These are the activations of a small neural network, seen along a few directions. Each row is one input.
Each table varies a few parts of the input and shows all the possible inputs, shuffled.
A made-up example of a description, with smaller parts first: one of 2 separate values, together with either a single point or one of 11 places around a ring or (one of 6 places along a line, together with one of 8 places around a ring).
Shared parts are said once, and a part with two or three values counts as separate values.

Other details of the inputs vary at random and push rows far along two fixed directions, the same in every table; ignore that.

Rows:
r1: [ 47  47 -15 -77  14   1 -24 -27  30 -43  12]
r2: [-24  -9   3  13  27 -26  -1  41  54 -17   4]
r3: [ 16 -12   7 -20 -31  50 -22 -34 -55  36 -11]
r4: [  1  18  10  35  21 -32  13  -6  64 -16  35]
r5: [ 32  29   1 -85 -15  42 -35 -57 -33 -12   5]
r6: [ 36   4  -8 -60 -25  51 -33 -35 -50  20 -20]
r7: [ -5 -26  22  31 -32  45 -10 -27 -36  47 -18]
r8: [  9  27 -25 -11  32 -43   0  39  17  -5  14]
r9: [ 19   3 -12  31  20 -37  12  16  44   6  22]
r10: [-36 -28  22  -7 -10  33 -21   2 -25  14 -13]
r11: [-52 -26  28  96  -8   3   6  23 -11  45 -19]
r12: [-24  -3   6  38   4  -8  -1  23 -12  26  -4]
r13: [ 57  31 -38 -40  30 -39  -6  18  55 -26  10]
r14: [ 27  31  -1 -49   7   2 -13 -34   9 -19  24]
r15: [ 32  29   1 -86 -14  40 -33 -58 -37 -10  10]
r16: [ -9   4   0  -3  -5  17 -20   8 -31  19 -27]
r17: [-41 -31  25   6  -4  20 -11   8 -21  20  -1]
r18: [ 29  37 -37 -64  21 -19 -24  23  -8 -14  -2]
r19: [-30 -25  21 -30 -12  40 -23  -6 -46  19  -8]
r20: [ 12 -37 -11  49 -17  16  64 -20 -29  -3 -14]
r21: [-25 -29 -20  57  -9  -1  57   4 -38  -3 -23]
r22: [ 45  44  -9 -84   6  17 -29 -36  18 -36   0]
r23: [ 18   2 -12  36  21 -42  15  17  44   9  28]
r24: [ 11  13 -20 -84  24  -9 -24  22  11 -29   7]
r25: [-11   3  24  27  -9  11  -1 -32  10   8  21]
r26: [ 25  -2  -3 -21 -15  29 -17 -22 -27  23  -9]
r27: [-31 -38  32 103 -14  -1  24  -4  -1  60  18]
r28: [-40 -38  12  31 -50  -9  40  10 -31 -13 -23]
r29: [-54 -26  27 100  -5  -4  10  23 -12  48  -8]
r30: [-44 -17  19  84   3 -11  10  28   0  38  -9]
r31: [ 13  20  16 -10   1  13  -9 -30  27 -14   2]
r32: [  7  26 -25   0  31 -40  -4  42  30 -10   0]
r33: [  2   9  -4 -37 -15  40 -36  -2 -53  16 -39]
r34: [  8 -34  13  38 -68  17  33 -27 -70   6 -33]
r35: [-26 -20  13 -21  -2  26 -24   6 -13   3 -16]
r36: [ 22  17  -8  37 -12 -64  58   5  49 -69  21]
r37: [ 33  30   4 -83 -17  49 -37 -56 -24 -16  -8]
r38: [-22  -5  -3  14  44 -55  14  49  56 -15  33]
r39: [  6  25 -25  -2  34 -48   3  40  19  -3  19]
r40: [  6  22   3  31  27 -41  12   0  75 -24  37]
r41: [-18 -14  10 -45  -4  34 -30   2 -23   0 -18]
r42: [  1 -13  -3  51 -10   9  69 -28   9 -37  12]
r43: [-30 -25  20 -28 -14  43 -26  -5 -41  16 -15]
r44: [ 25  10 -15  32  25 -43  13  25  69  -4  11]
r45: [-55 -37  29  50   1   3   2  22   8  19   3]
r46: [  5  21 -21 -12  23 -28  -8  30   2   1   5]
r47: [ 35  14 -19   3  23 -33   4  16  50  -6   9]
r48: [ 13 -12   7  -9 -25  37 -14 -30 -46  38  -3]
r49: [-28 -42 -13  -5 -23  38  47 -10 -43 -16 -24]
r50: [ 16  19 -29 -68  39 -30 -22  38  51 -46   5]
r51: [ 19  24 -39   3   1 -83  46  43  14 -50 -15]
r52: [-23  -8  39  48 -16  21   2 -37   3  19  15]
Each input here is: one of 4 places along a line, together with either one of 2 separate values or one of 11 places along a line.
Q: The inputs of r48 and r19 match in every part but the place on the line of 4. If r27 is changed in the same way as r48 into r19, which row does it become?
A: r38
Q: The inputs of r43 and r12 match in every part but the place on the line of 4. If r2 is changed in the same way as r43 into r12, which row does it become?
A: r33
Q: Which other rows agree with r40 in the place on the line of 4? List them by row number.
A: r1, r4, r5, r14, r15, r22, r25, r31, r36, r37, r42, r52
Q: A walk changes only the place on the line of 4. It starts at r5 and steps to r23. List the rest of the walk in order.
A: r46, r17

Rows:
r53: [-80 -45  61 124   2   5   4  14  25  57  15]
r54: [ 22  -7   3 -24 -52  59   0 -55 -80  13 -29]
r55: [-51 -28  43  59  -8  29 -20  -1 -13  56  -1]
r56: [-74 -46  60 121 -12  23  -6   6  -9  79   1]
r57: [  14   22   -2 -101    9   37  -59  -14  -17   -5   -6]
r58: [-26   1  16  19  32 -20 -13  23  54   1  23]
r59: [-80 -49  65 117 -12  27  -6   2  -4  72   3]
r60: [-16  -2  20 -32  -3  41 -45 -13 -23  26  -8]
r61: [  0  18  -6   6  42 -40 -15  35  57   1  25]
r62: [  46   11  -10 -114  -53   83  -24  -74  -97  -18  -35]
r63: [ 32  24 -27  -4  26 -59  42  10  72 -64  29]
r64: [-46 -22 -20   5  23 -35  -2  86 -15   7 -27]
r65: [ -3 -20  15  41 -39  28  24 -35 -42  17 -14]
r66: [-16 -19  16  76 -12 -17  48 -10  24  -7  12]
r67: [ 39  30 -37  14  36 -81  48  24  85 -59  34]
r68: [ 32   8 -76 -63  14 -57  43  61 -13 -67 -28]
r69: [ -2  10   1   0  23 -12 -26  20  21  19  10]
r70: [ 69  49 -56 -51  36 -70  30  15  67 -72  26]
r71: [-10  -6  20 -29 -20  58 -52 -20 -60  51 -22]
r72: [ 33  27 -32  10  35 -78  49  21  90 -66  36]
r73: [ 61  21 -28 -89 -38  45 -12 -50 -71 -16 -26]
r74: [ 55  23 -26 -86 -28  36  -8 -46 -52 -26 -18]
Q: The inputs of r59 and r67 match in every part but one. If r53 is changed in the same way as r59 into r67, which row does it become?
A: r66
Q: What is each input in this table made of?
A: one of 2 separate values, together with either a single point or one of 10 places along a line
Q: Change only the choice among 2 separate values in r68. List by row number the other rows that result.
A: r64
